Each row below holds a small network's activations on one input, seen along a few directions.
In each table, some parts of the input vary, and every possible input appears once, in random order.
Descriptions start from the smaller parts, as in this example, which fits no table here: ring(8) and (point or (values(2) and line(4)) or line(9)).
Shared parts are said once, and a part with two or three values counts as separate values.
In the rows, 128 means zero.

Other details of the inputs shift rows strongly along two fixed directions, in all tables alike. That doesn't count.

Table:
x1: [120 128 125 105  97 116 121 126 153 142 135 112 132 130]
x2: [121 136 136 112 113 118 124 126 155 148 120 109 133 131]
x3: [124 118 131 118 100 143 120 108 159 129 140 125 133 109]
x4: [ 91 147 118  99  72 109 106 135 139 159 114 102 106 134]
x5: [157 118 133 156 167 153 139 120 127 103 134 154 143 115]
x6: [152 110 130 151 164 152 140 121 115  96 142 153 143 115]
x7: [144 111 119 144 158 145 140 124 119 101 141 150 144 126]
x8: [120 114 123 119 105 144 120 111 157 126 143 132 138 116]
x9: [ 90 165 115  70  78  45 121 179 101 186  97  67  97 187]
x10: [118 118 133 120 102 148 119 104 164 131 137 127 134 100]
x11: [117 125 132 118  86 137 114 102 167 135 140 124 126 110]
x12: [123 121 129 123 105 141 122 111 155 131 139 127 132 109]
x13: [157 119 140 158 161 150 140 111 118  96 138 154 136 119]
x14: [ 95 122 107 108  81 141 101 118 141 141 133 129 120 104]
x15: [120 108 119 113  94 143 118 106 158 122 150 127 138 104]
x16: [133 117 133 134 129 147 132 114 141 116 138 137 134 110]
x17: [116 129 121 106  95 108 123 125 141 139 140 111 126 137]
x18: [140 119 132 143 141 144 132 115 129 112 139 145 132 120]
x19: [123 122 130 116  95 130 119 107 150 127 146 123 131 118]
x20: [148 118 136 157 174 159 140 118 128 106 128 153 145 119]
x21: [138 116 117 154 161 163 128 128  97 104 127 162 126 107]
x22: [ 88 103 102 103  60 152  92 107 156 144 142 129 124  85]
x23: [122 124 135 127 119 142 124 113 153 135 129 125 132 110]
x24: [ 92 138 117  97  77 103 104 143 134 165 113 101 107 134]
x25: [147 120 138 144 147 145 136 119 131 110 132 140 136 119]
x26: [ 98 181 128  83 102  43 126 187  95 187  82  65  91 197]
x27: [124 153 138 113 119  89 134 145 130 153 115 102 119 163]
x28: [135 108 115 135 123 151 127 108 141 111 155 146 142 107]
x29: [138 172 129 132 185  61 152 196  45 141  86 110 102 203]
x30: [134 121 140 137 127 149 125 102 145 117 136 136 134 108]
x31: [124 134 121 134 134 134 125 139 107 127 116 136 117 126]
x32: [162 120 127 157 181 131 149 129  90  91 141 152 138 136]
x33: [154 119 140 156 164 151 138 111 118  99 137 153 137 117]
x34: [114 115 117 135 111 154 108 122 131 128 127 142 122  99]
x35: [134 118 129 135 134 146 129 117 142 118 137 140 138 121]
x36: [155 129 135 149 184 116 156 149  88 106 125 137 133 148]
x37: [119 142 128 101 109  82 137 151 122 146 124  94 123 159]
x38: [125 146 140 112 115  95 135 142 134 147 116 101 120 152]
x39: [121 155 140 109 116  82 133 145 127 154 114  98 115 166]
x40: [118 146 123  91  98  75 130 151 134 156 124  89 124 166]
x41: [105 119 117 126 103 161 105 114 142 132 124 133 121  93]
x42: [162 128 139 163 194 138 153 137 102 101 123 153 139 144]
x43: [113 124 118 138 128 157 113 120 125 124 121 142 123 105]
x44: [138 125 136 146 150 144 133 117 134 120 130 141 135 120]
x45: [118 148 131 103 105  81 131 144 125 150 125  98 117 165]
x46: [117 119 130 121  87 146 114 101 172 135 140 125 131 100]
x47: [160 126 144 159 193 138 150 135 103 104 118 145 139 133]
x48: [ 93 115 117 115  81 154  95 114 155 146 124 123 120  91]
x49: [146 116 139 155 171 156 141 119 122 105 128 150 140 110]
x50: [ 89 115 107  99  60 150  94 108 157 146 136 124 120  90]
x51: [122 132 135 117 115 124 126 125 151 141 124 118 131 136]
x52: [123 127 132 124  99 136 120 109 161 134 138 127 128 117]
x53: [132 112 119 130 123 140 128 116 138 117 147 136 139 111]
x54: [133 120 131 131 129 147 125 114 151 124 134 136 140 111]
x55: [151 112 127 154 165 152 140 121 115 100 142 154 141 113]
x56: [125 151 139 114 127  89 137 150 125 153 112  99 121 160]
x57: [121 151 134  98 105  82 129 149 139 159 117  91 123 162]
x58: [ 88 111 101 101  61 148  95 106 153 141 141 127 123  92]
x59: [157 139 144 158 193 117 152 143  92 112 115 140 129 152]
x60: [162 127 134 163 189 135 152 136  96 100 131 155 136 140]
x61: [136 165 126 128 185  50 151 208  35 147  84 104 103 207]
x62: [143 145 128 155 197 104 146 176  56 124  97 133 115 165]
x63: [132 113 123 135 120 150 125 108 144 116 151 144 139 108]
x64: [163 125 142 161 194 140 152 135  99 100 123 149 139 134]
x65: [156 132 141 148 170 120 147 133 100 107 129 139 130 146]
x66: [114 124 116 135 125 154 113 121 123 124 124 143 122 107]
Description of these inputs: line(6) and (values(3) or line(8)).
- Changing only the line(6) part turns x45 into x39. The same change can be made to x19. Which row results? => x33
- Changing only the line(6) part turns x60 into x52. The same change can be made to x3. Which row results? => x25
- Change only the line(6) part in x50. List by row number the other rows that result. => x9, x21, x26, x31, x41
- Change only the line(6) part in x57. List by row number the other rows that result. => x1, x2, x5, x40, x54
- Change only the values(3) part in x61. List by row number the other rows that result. => x14, x50
- Change only the values(3) part in x29. List by row number the other rows that result. => x21, x24

Table:
x67: [167 133 152 164 229 123 175 143 103 104 113 132 141 139]
x68: [ 94  73 110  81  17 177  87  60 219 139 189 118 160  36]
x69: [ 84 161 127  65  32 113 101  98 242 176 138  87 128 154]
x70: [ 96 201 156  70 100   9 132 215 101 221  46  42  86 219]
x71: [136 120 123 136 101 146 116  82 108  82 162 151 112  96]
x72: [167 136 151 158 139 126 143 130 150 134 127 125 144 138]
x73: [127 111 105 126 131 140 127 150  94 124 126 138 116 108]
x74: [ 77 138  75 114  75 133  92 142 117 153 124 127 111 121]
x75: [107  73 113 103 103 176 112 101 148 104 146 130 148  68]
x76: [132  73  92 141 119 207 125  59 175  79 190 200 172  87]
x77: [197  96 131 190 216 123 161 147  73  78 159 175 157 138]
x78: [ 94 177 161  65 104  38 136 183 130 196  65  39 105 191]
x79: [122 133 118 175 181 165 109 135 104 128  97 174 110 121]
x80: [192 166 178 205 246 115 175 146  28  74 111 155 101 176]
- What is each input in this table made of? => values(2) and (point or line(6))
- Changing only the values(2) part turns x72 into x77. The same change can be made to x79. Which row results? => x74
